A small network was trained on invented records. Each row is its activation on one of them, seen along a few directions.
After each row come some of the record's fields: KEFUL, PIZUK, ZAB, DATO, VON.
Not every record has every field; a missing one is written absent.
Other fields move the rows too, some of them a lot.
In the rows, zero is written as 500.
Random noise pushes rows far along 2 fixed directions. That doesn't count. These rows show it; they differ only by the noise:
[471 534 555 503 484 599 516 451 563 450 486 284 471 512 595]
[514 401 436 644 518 525 421 501 536 627 344 653 510 315 499]
[520 486 573 572 558 483 463 499 475 509 448 561 458 381 566]
[488 499 534 543 503 566 488 469 543 496 451 404 477 451 571]

[679 440 697 533 511 274 498 514 388 468 531 802 514 478 428] | KEFUL: zufo / PIZUK: zuner / ZAB: tupi / DATO: absent / VON: sugo
[397 463 248 503 535 693 550 489 580 594 460 341 551 505 403] | KEFUL: absent / PIZUK: absent / ZAB: absent / DATO: mul / VON: absent
[433 636 492 479 512 651 571 434 607 457 501 355 426 562 642] | KEFUL: absent / PIZUK: absent / ZAB: absent / DATO: pep / VON: absent
[586 380 401 628 334 529 451 457 566 467 377 549 497 488 419] | KEFUL: absent / PIZUK: absent / ZAB: absent / DATO: absent / VON: absent
[524 339 431 658 496 510 350 483 582 604 306 587 550 406 381] | KEFUL: kot / PIZUK: fer / ZAB: lifo / DATO: absent / VON: zin
[530 377 330 669 227 685 468 368 751 503 405 305 539 568 500] | KEFUL: absent / PIZUK: absent / ZAB: absent / DATO: absent / VON: absent
[550 525 590 525 436 458 665 424 424 396 540 620 369 478 565] | KEFUL: absent / PIZUK: absent / ZAB: absent / DATO: absent / VON: absent
[449 418 302 471 274 781 600 427 694 631 498 317 615 605 515] | KEFUL: absent / PIZUK: absent / ZAB: absent / DATO: pep / VON: absent
[404 548 406 508 502 568 511 422 689 463 380 353 418 510 464] | KEFUL: kot / PIZUK: zuner / ZAB: dava / DATO: absent / VON: zin
[441 482 553 320 479 482 546 595 433 471 686 201 530 677 515] | KEFUL: zufo / PIZUK: zuner / ZAB: garo / DATO: absent / VON: sugo
[483 614 576 511 618 406 353 453 469 425 502 439 415 476 577] | KEFUL: kot / PIZUK: fer / ZAB: mupe / DATO: absent / VON: zin
[467 544 606 429 418 561 513 555 402 369 553 520 479 546 498] | KEFUL: absent / PIZUK: absent / ZAB: absent / DATO: absent / VON: zin
[465 378 471 394 514 422 527 529 446 578 514 632 507 474 471] | KEFUL: zufo / PIZUK: zuner / ZAB: garo / DATO: absent / VON: zin
[483 609 617 494 620 423 510 531 431 371 621 618 434 403 558] | KEFUL: absent / PIZUK: absent / ZAB: absent / DATO: lizi / VON: absent
[494 492 389 407 329 631 557 451 614 523 497 158 657 581 477] | KEFUL: kot / PIZUK: fer / ZAB: lifo / DATO: absent / VON: zin
[425 471 496 383 326 665 765 424 509 401 617 292 562 677 493] | KEFUL: absent / PIZUK: absent / ZAB: absent / DATO: mul / VON: absent
[564 518 584 465 548 503 607 472 393 437 537 618 383 523 638] | KEFUL: absent / PIZUK: absent / ZAB: absent / DATO: kes / VON: absent
[572 464 486 483 394 500 468 537 498 608 579 383 616 603 366] | KEFUL: zufo / PIZUK: zuner / ZAB: tupi / DATO: absent / VON: sugo
[533 413 307 434 415 515 616 583 459 594 473 560 531 439 421] | KEFUL: absent / PIZUK: absent / ZAB: absent / DATO: absent / VON: absent
[622 559 731 416 494 317 495 669 311 417 619 513 548 477 453] | KEFUL: zufo / PIZUK: fer / ZAB: bele / DATO: absent / VON: zin
[481 467 647 439 430 565 722 384 461 337 592 511 476 611 545] | KEFUL: absent / PIZUK: absent / ZAB: absent / DATO: mul / VON: absent
[422 617 328 360 620 612 575 525 510 501 440 290 505 540 597] | KEFUL: absent / PIZUK: absent / ZAB: absent / DATO: taz / VON: absent
[483 561 405 369 549 636 543 536 539 570 481 366 475 460 467] | KEFUL: zufo / PIZUK: fer / ZAB: bele / DATO: absent / VON: zin
[567 347 447 416 310 560 633 602 501 668 531 504 678 491 404] | KEFUL: zufo / PIZUK: fer / ZAB: bele / DATO: absent / VON: zin
[611 544 724 494 449 309 549 539 271 381 688 437 488 594 481] | KEFUL: absent / PIZUK: absent / ZAB: absent / DATO: absent / VON: sugo
[498 429 495 487 418 601 513 422 610 382 551 493 537 553 515] | KEFUL: absent / PIZUK: absent / ZAB: absent / DATO: lizi / VON: absent
[435 404 377 495 407 476 512 516 530 660 459 541 619 445 470] | KEFUL: kot / PIZUK: fer / ZAB: mupe / DATO: absent / VON: zin
[431 646 499 587 742 351 284 613 506 493 452 464 417 449 479] | KEFUL: kot / PIZUK: zuner / ZAB: dava / DATO: absent / VON: sugo
[460 522 652 195 527 480 666 578 313 404 714 307 451 555 608] | KEFUL: zufo / PIZUK: fer / ZAB: bamev / DATO: absent / VON: zin
[491 494 415 580 511 411 307 585 454 623 479 397 587 439 452] | KEFUL: kot / PIZUK: fer / ZAB: mupe / DATO: absent / VON: zin
[403 458 247 574 536 583 418 431 575 722 311 732 438 330 410] | KEFUL: zufo / PIZUK: zuner / ZAB: garo / DATO: absent / VON: sugo
[418 471 486 354 525 639 570 433 501 506 507 429 400 463 582] | KEFUL: zufo / PIZUK: fer / ZAB: bamev / DATO: absent / VON: zin
[586 499 580 486 443 502 522 459 447 481 601 597 502 531 558] | KEFUL: absent / PIZUK: absent / ZAB: absent / DATO: pep / VON: absent
[441 487 231 569 704 579 529 484 504 696 261 789 454 304 563] | KEFUL: absent / PIZUK: absent / ZAB: absent / DATO: taz / VON: absent
[520 563 644 574 583 354 455 500 454 472 601 483 474 554 541] | KEFUL: kot / PIZUK: zuner / ZAB: dava / DATO: absent / VON: sugo
[395 492 419 471 533 641 457 531 577 507 487 382 553 444 479] | KEFUL: absent / PIZUK: absent / ZAB: absent / DATO: absent / VON: zin
[561 414 465 578 503 519 465 518 409 501 416 734 504 481 537] | KEFUL: absent / PIZUK: absent / ZAB: absent / DATO: kes / VON: absent
[490 487 715 390 564 420 717 531 307 338 650 643 455 534 557] | KEFUL: absent / PIZUK: absent / ZAB: absent / DATO: mul / VON: absent

Which values does each new row have?
[399 581 452 287 713 462 573 611 410 538 580 427 402 523 489] | KEFUL: zufo / PIZUK: zuner / ZAB: garo / DATO: absent / VON: sugo
[537 372 368 546 400 533 424 503 606 603 356 531 649 415 416] | KEFUL: kot / PIZUK: fer / ZAB: lifo / DATO: absent / VON: zin
[439 563 456 537 558 507 358 478 491 517 419 325 461 455 437] | KEFUL: kot / PIZUK: fer / ZAB: mupe / DATO: absent / VON: zin
[571 387 525 631 465 527 450 361 574 552 380 708 488 363 533] | KEFUL: kot / PIZUK: fer / ZAB: lifo / DATO: absent / VON: zin
[426 356 335 508 267 580 464 548 621 637 455 331 655 609 366] | KEFUL: zufo / PIZUK: zuner / ZAB: garo / DATO: absent / VON: sugo
[458 442 418 407 520 473 580 588 400 624 576 399 530 541 398] | KEFUL: zufo / PIZUK: zuner / ZAB: garo / DATO: absent / VON: sugo
[488 478 357 597 631 561 388 476 582 558 451 664 491 366 462] | KEFUL: absent / PIZUK: absent / ZAB: absent / DATO: lizi / VON: absent
[495 632 635 429 532 607 661 320 482 303 563 294 448 702 724] | KEFUL: absent / PIZUK: absent / ZAB: absent / DATO: taz / VON: absent
[570 416 517 498 287 582 713 362 529 423 578 419 483 612 542] | KEFUL: absent / PIZUK: absent / ZAB: absent / DATO: absent / VON: absent
[359 614 337 268 664 561 585 559 437 595 601 300 429 518 511] | KEFUL: zufo / PIZUK: zuner / ZAB: garo / DATO: absent / VON: sugo
[449 407 244 557 200 659 534 474 754 535 409 292 610 539 443] | KEFUL: absent / PIZUK: absent / ZAB: absent / DATO: absent / VON: absent
[404 492 414 439 555 462 490 557 591 556 461 450 518 504 494] | KEFUL: kot / PIZUK: zuner / ZAB: dava / DATO: absent / VON: zin
[452 565 654 441 502 362 472 571 429 403 589 383 500 536 572] | KEFUL: kot / PIZUK: fer / ZAB: mupe / DATO: absent / VON: zin
[571 494 461 543 679 409 345 581 440 615 460 712 447 401 396] | KEFUL: zufo / PIZUK: zuner / ZAB: tupi / DATO: absent / VON: sugo
[452 418 429 254 474 482 676 644 341 630 572 571 576 391 463] | KEFUL: zufo / PIZUK: fer / ZAB: bamev / DATO: absent / VON: zin
[565 349 346 615 325 574 522 344 620 571 435 659 516 442 494] | KEFUL: absent / PIZUK: absent / ZAB: absent / DATO: absent / VON: absent
[459 439 565 333 310 566 677 513 468 450 591 325 546 567 543] | KEFUL: zufo / PIZUK: fer / ZAB: bamev / DATO: absent / VON: zin
[602 462 537 429 236 507 606 403 528 353 631 359 573 640 519] | KEFUL: absent / PIZUK: absent / ZAB: absent / DATO: absent / VON: absent
[401 495 218 486 457 734 557 449 591 586 478 560 539 437 461] | KEFUL: absent / PIZUK: absent / ZAB: absent / DATO: lizi / VON: absent
